A small network was trained on invented records. Each row is its activation on one of them, seen along a few directions.
After each row come some of the record's fields: Luta, Lim, Tive, Matof.
A field that a record lacks is written missing.
The largest differences between rows may come from other fields.
(in the rows, 500 means zero)
Strong random noise was added to every row along 10 fixed directions; ignore it. To show where, here is one row again and again, with new noise each time:
433; 670; 380; 430; 410; 352; 281; 417; 635; 542; 205; 595; 593; 556; 755; 435; 531; 504; 555; 313; 523; 393; 572; 224
264; 356; 585; 643; 650; 547; 765; 460; 382; 612; 491; 405; 381; 616; 443; 496; 635; 531; 552; 550; 532; 543; 561; 607
402; 306; 658; 568; 585; 404; 642; 498; 610; 575; 540; 678; 413; 563; 371; 529; 654; 742; 425; 427; 447; 562; 455; 670
495; 469; 475; 509; 519; 556; 631; 458; 532; 481; 450; 429; 475; 555; 492; 503; 543; 558; 525; 549; 544; 494; 608; 475
556; 648; 348; 687; 285; 390; 278; 437; 695; 520; 488; 648; 472; 436; 460; 817; 677; 545; 291; 814; 399; 462; 660; 389
203; 480; 835; 639; 638; 477; 666; 451; 459; 688; 497; 358; 450; 763; 468; 645; 630; 628; 603; 458; 782; 726; 681; 518
176; 521; 529; 223; 424; 605; 448; 328; 527; 533; 441; 654; 494; 531; 573; 630; 562; 490; 459; 254; 326; 522; 571; 177
430; 374; 599; 507; 488; 591; 597; 441; 510; 361; 893; 434; 496; 384; 402; 735; 530; 407; 519; 548; 447; 494; 482; 616
497; 509; 639; 500; 586; 334; 342; 595; 531; 522; 570; 464; 658; 471; 630; 446; 488; 447; 620; 223; 650; 587; 307; 615
775; 503; 352; 526; 441; 508; 485; 599; 692; 373; 417; 570; 497; 414; 437; 436; 468; 541; 362; 570; 451; 388; 357; 569
594; 347; 372; 516; 752; 428; 519; 718; 197; 562; 363; 436; 578; 470; 540; 139; 440; 426; 588; 332; 488; 542; 343; 749
625; 420; 369; 274; 495; 629; 559; 523; 604; 414; 458; 555; 529; 376; 494; 379; 511; 542; 420; 385; 345; 513; 327; 487

324; 563; 651; 507; 466; 596; 641; 513; 613; 512; 428; 473; 389; 674; 464; 608; 381; 527; 447; 473; 574; 464; 437; 375	(Luta d2; Lim p2; Tive t1; Matof m5)
509; 671; 364; 508; 340; 467; 369; 357; 644; 458; 555; 391; 630; 402; 770; 539; 536; 355; 573; 566; 508; 354; 536; 329	(Luta missing; Lim missing; Tive t2; Matof m1)
335; 484; 641; 633; 582; 516; 666; 536; 538; 559; 427; 415; 397; 582; 541; 353; 567; 377; 465; 471; 583; 406; 353; 526	(Luta d3; Lim p1; Tive t1; Matof m4)
474; 425; 481; 556; 556; 353; 368; 565; 502; 553; 644; 540; 551; 310; 603; 405; 601; 383; 503; 385; 387; 518; 234; 639	(Luta d3; Lim p1; Tive t1; Matof m2)
458; 624; 692; 595; 526; 460; 414; 609; 418; 582; 487; 356; 528; 625; 435; 652; 465; 491; 564; 509; 756; 731; 598; 540	(Luta d2; Lim p2; Tive t3; Matof m7)
572; 683; 468; 607; 568; 701; 448; 637; 352; 511; 286; 438; 471; 552; 426; 402; 410; 269; 369; 632; 619; 465; 341; 494	(Luta missing; Lim missing; Tive missing; Matof m4)
296; 514; 554; 303; 585; 497; 521; 350; 390; 586; 332; 526; 575; 638; 675; 321; 549; 555; 629; 262; 535; 510; 683; 291	(Luta missing; Lim missing; Tive missing; Matof m4)
415; 305; 527; 689; 596; 555; 743; 505; 405; 481; 710; 434; 420; 468; 397; 463; 561; 404; 522; 630; 425; 404; 384; 756	(Luta d1; Lim p1; Tive t2; Matof m1)
438; 483; 564; 487; 526; 603; 548; 519; 570; 479; 524; 517; 458; 437; 496; 437; 504; 374; 424; 434; 439; 460; 274; 497	(Luta d3; Lim p1; Tive missing; Matof m2)
544; 576; 450; 478; 448; 475; 379; 535; 563; 464; 370; 527; 451; 472; 498; 455; 457; 396; 491; 380; 536; 461; 365; 452	(Luta d3; Lim p1; Tive t1; Matof m7)
467; 537; 409; 479; 520; 507; 408; 572; 489; 585; 500; 405; 580; 336; 651; 387; 554; 348; 476; 476; 409; 567; 226; 487	(Luta d2; Lim p1; Tive t1; Matof m2)
369; 261; 628; 476; 546; 309; 725; 298; 714; 545; 649; 525; 508; 532; 597; 471; 697; 873; 751; 375; 558; 570; 556; 652	(Luta d1; Lim p1; Tive t1; Matof m7)
405; 576; 634; 524; 402; 678; 731; 405; 836; 464; 475; 459; 395; 623; 446; 623; 500; 592; 389; 636; 579; 402; 472; 348	(Luta d1; Lim p2; Tive t2; Matof m5)
390; 518; 790; 504; 422; 438; 509; 418; 690; 523; 536; 758; 402; 734; 316; 765; 471; 797; 351; 480; 539; 516; 728; 406	(Luta missing; Lim missing; Tive t2; Matof m5)
502; 477; 488; 516; 516; 472; 501; 457; 595; 585; 440; 516; 495; 481; 554; 447; 643; 576; 495; 488; 484; 562; 400; 551	(Luta missing; Lim missing; Tive t1; Matof m6)
498; 390; 531; 226; 563; 660; 657; 634; 366; 431; 421; 454; 493; 515; 431; 335; 268; 499; 451; 220; 426; 557; 358; 434	(Luta d3; Lim p3; Tive t1; Matof m3)
705; 611; 450; 580; 463; 453; 325; 600; 488; 509; 493; 348; 559; 461; 506; 544; 524; 411; 512; 613; 638; 605; 496; 534	(Luta d2; Lim p1; Tive t1; Matof m6)
654; 579; 531; 392; 442; 747; 487; 510; 619; 410; 409; 611; 477; 476; 361; 509; 444; 518; 362; 493; 527; 545; 308; 480	(Luta missing; Lim missing; Tive missing; Matof m3)
505; 636; 482; 548; 455; 521; 316; 579; 450; 606; 450; 513; 537; 500; 450; 652; 478; 506; 321; 633; 482; 669; 506; 411	(Luta missing; Lim missing; Tive t1; Matof m2)
309; 438; 688; 390; 508; 456; 565; 373; 454; 386; 596; 497; 475; 589; 534; 523; 428; 439; 719; 165; 571; 405; 597; 410	(Luta d3; Lim p3; Tive missing; Matof m3)
314; 403; 495; 609; 512; 544; 607; 430; 325; 486; 756; 407; 447; 473; 469; 664; 555; 345; 546; 616; 422; 489; 590; 569	(Luta d3; Lim p2; Tive t1; Matof m1)
309; 528; 565; 494; 635; 493; 377; 640; 234; 808; 487; 432; 557; 430; 570; 421; 743; 340; 387; 487; 424; 832; 434; 523	(Luta d3; Lim p1; Tive t3; Matof m4)
356; 453; 407; 333; 543; 842; 695; 366; 346; 478; 524; 379; 497; 443; 551; 509; 473; 392; 557; 575; 399; 497; 460; 410	(Luta missing; Lim missing; Tive missing; Matof m6)
431; 338; 556; 692; 643; 334; 624; 432; 576; 702; 531; 549; 417; 492; 472; 411; 850; 726; 550; 544; 473; 644; 421; 748	(Luta missing; Lim missing; Tive t2; Matof m2)
454; 351; 343; 590; 639; 325; 526; 503; 150; 534; 477; 391; 513; 506; 587; 299; 472; 413; 763; 469; 489; 434; 648; 652	(Luta d2; Lim p1; Tive t1; Matof m7)
645; 572; 561; 352; 374; 473; 367; 481; 627; 354; 392; 694; 467; 596; 358; 594; 372; 613; 438; 381; 555; 455; 714; 342	(Luta d3; Lim p1; Tive missing; Matof m7)
648; 591; 432; 540; 402; 538; 384; 631; 544; 442; 484; 534; 448; 462; 372; 583; 494; 454; 307; 616; 458; 523; 414; 502	(Luta d1; Lim p3; Tive t1; Matof m4)
613; 445; 501; 349; 497; 574; 685; 408; 591; 376; 491; 459; 504; 573; 458; 445; 489; 685; 592; 491; 530; 493; 763; 401	(Luta d2; Lim p2; Tive t3; Matof m2)
436; 450; 637; 649; 496; 442; 609; 431; 621; 541; 650; 465; 437; 542; 427; 680; 640; 646; 463; 646; 549; 615; 590; 558	(Luta d3; Lim p3; Tive t1; Matof m2)
343; 490; 631; 439; 616; 596; 597; 427; 435; 628; 478; 330; 522; 570; 600; 448; 604; 497; 640; 391; 630; 678; 466; 510	(Luta missing; Lim missing; Tive missing; Matof m6)
340; 545; 586; 697; 427; 693; 704; 399; 641; 576; 554; 359; 287; 515; 353; 727; 716; 480; 384; 760; 544; 583; 409; 499	(Luta missing; Lim missing; Tive t1; Matof m3)
576; 606; 600; 557; 425; 503; 383; 627; 455; 340; 454; 541; 429; 642; 335; 642; 208; 402; 401; 462; 584; 402; 589; 403	(Luta d3; Lim p3; Tive t1; Matof m2)
800; 368; 357; 492; 549; 558; 715; 469; 640; 366; 356; 545; 442; 499; 411; 235; 543; 668; 505; 564; 472; 311; 535; 626	(Luta missing; Lim missing; Tive t3; Matof m6)
569; 435; 513; 404; 548; 494; 354; 544; 471; 395; 643; 665; 594; 325; 476; 464; 395; 434; 553; 292; 443; 463; 190; 697	(Luta missing; Lim missing; Tive missing; Matof m7)
762; 551; 586; 572; 507; 492; 519; 599; 575; 323; 460; 476; 557; 615; 463; 394; 228; 520; 546; 454; 741; 318; 500; 596	(Luta missing; Lim missing; Tive missing; Matof m1)
573; 253; 413; 437; 516; 370; 696; 396; 489; 473; 627; 608; 485; 471; 473; 436; 612; 742; 548; 530; 299; 454; 747; 588	(Luta d3; Lim p3; Tive t3; Matof m1)
439; 481; 547; 424; 533; 695; 518; 520; 522; 558; 318; 749; 388; 538; 337; 507; 514; 563; 301; 447; 380; 529; 276; 502	(Luta missing; Lim missing; Tive missing; Matof m6)
366; 383; 334; 403; 623; 465; 536; 487; 159; 589; 390; 578; 552; 567; 572; 351; 384; 567; 556; 454; 335; 443; 733; 443	(Luta missing; Lim missing; Tive t1; Matof m5)
546; 519; 463; 528; 515; 417; 437; 347; 542; 536; 480; 523; 598; 503; 646; 499; 624; 624; 669; 538; 601; 505; 636; 521	(Luta missing; Lim missing; Tive missing; Matof m6)

Which values does each new row have?
178; 471; 615; 652; 487; 495; 521; 428; 263; 416; 726; 524; 417; 609; 438; 733; 312; 248; 510; 570; 453; 216; 759; 409	(Luta d3; Lim p1; Tive t1; Matof m5)
429; 405; 694; 471; 557; 437; 481; 550; 540; 614; 721; 509; 566; 434; 502; 576; 604; 603; 434; 443; 475; 763; 411; 592	(Luta d3; Lim p1; Tive t1; Matof m2)
436; 484; 497; 375; 459; 553; 484; 382; 467; 487; 555; 678; 534; 490; 515; 568; 534; 605; 430; 544; 368; 468; 663; 398	(Luta missing; Lim missing; Tive missing; Matof m4)
627; 528; 656; 552; 507; 448; 429; 619; 386; 436; 720; 279; 637; 538; 485; 669; 324; 461; 566; 584; 729; 605; 726; 542	(Luta d3; Lim p1; Tive t1; Matof m6)
594; 435; 516; 518; 560; 479; 573; 543; 499; 490; 467; 552; 487; 508; 460; 337; 552; 525; 405; 540; 478; 451; 529; 563	(Luta d3; Lim p1; Tive missing; Matof m4)
356; 489; 429; 267; 464; 433; 426; 332; 410; 538; 458; 562; 598; 520; 698; 412; 545; 479; 648; 289; 382; 460; 712; 256	(Luta d2; Lim p1; Tive t2; Matof m1)
477; 489; 392; 657; 588; 457; 583; 574; 374; 642; 370; 333; 439; 520; 529; 415; 580; 492; 505; 631; 509; 613; 482; 550	(Luta d3; Lim p3; Tive t1; Matof m2)
496; 508; 366; 707; 561; 482; 538; 444; 462; 540; 499; 392; 560; 377; 657; 385; 600; 390; 645; 635; 556; 395; 335; 646	(Luta missing; Lim missing; Tive missing; Matof m3)
611; 481; 508; 474; 422; 455; 431; 614; 663; 421; 626; 574; 564; 367; 524; 485; 384; 456; 398; 425; 420; 400; 188; 558	(Luta d2; Lim p1; Tive t1; Matof m1)
422; 529; 409; 573; 466; 324; 373; 263; 697; 418; 646; 552; 626; 311; 854; 430; 628; 393; 796; 380; 494; 214; 335; 521	(Luta missing; Lim missing; Tive missing; Matof m2)
439; 579; 504; 735; 540; 337; 363; 631; 386; 648; 302; 489; 436; 606; 485; 515; 508; 416; 418; 530; 559; 523; 463; 523	(Luta d3; Lim p3; Tive t1; Matof m6)
591; 529; 297; 461; 563; 303; 373; 356; 442; 556; 315; 479; 730; 492; 886; 237; 548; 599; 813; 420; 596; 418; 670; 473	(Luta missing; Lim missing; Tive missing; Matof m6)
595; 664; 451; 271; 440; 673; 327; 470; 496; 412; 393; 530; 585; 467; 530; 520; 355; 444; 540; 372; 578; 553; 444; 364	(Luta missing; Lim missing; Tive missing; Matof m7)
506; 607; 550; 574; 430; 634; 556; 429; 641; 543; 498; 522; 492; 534; 451; 688; 538; 601; 399; 720; 581; 537; 508; 440	(Luta missing; Lim missing; Tive missing; Matof m1)
588; 511; 326; 647; 420; 441; 507; 441; 467; 368; 388; 506; 411; 525; 474; 428; 462; 402; 570; 602; 497; 202; 660; 453	(Luta d2; Lim p1; Tive t1; Matof m3)
571; 584; 392; 558; 461; 521; 411; 551; 427; 459; 299; 553; 450; 542; 440; 458; 389; 394; 411; 580; 502; 397; 575; 445	(Luta d3; Lim p1; Tive missing; Matof m7)
525; 524; 563; 479; 532; 519; 504; 380; 411; 436; 636; 335; 633; 538; 625; 594; 451; 521; 787; 521; 726; 512; 757; 500	(Luta missing; Lim missing; Tive missing; Matof m6)
497; 417; 307; 446; 494; 658; 534; 479; 414; 454; 600; 501; 436; 278; 425; 496; 557; 351; 445; 580; 260; 491; 281; 612	(Luta missing; Lim missing; Tive missing; Matof m7)
268; 511; 454; 559; 522; 600; 454; 434; 452; 650; 477; 659; 444; 404; 536; 516; 651; 348; 396; 508; 310; 492; 171; 535	(Luta missing; Lim missing; Tive missing; Matof m1)
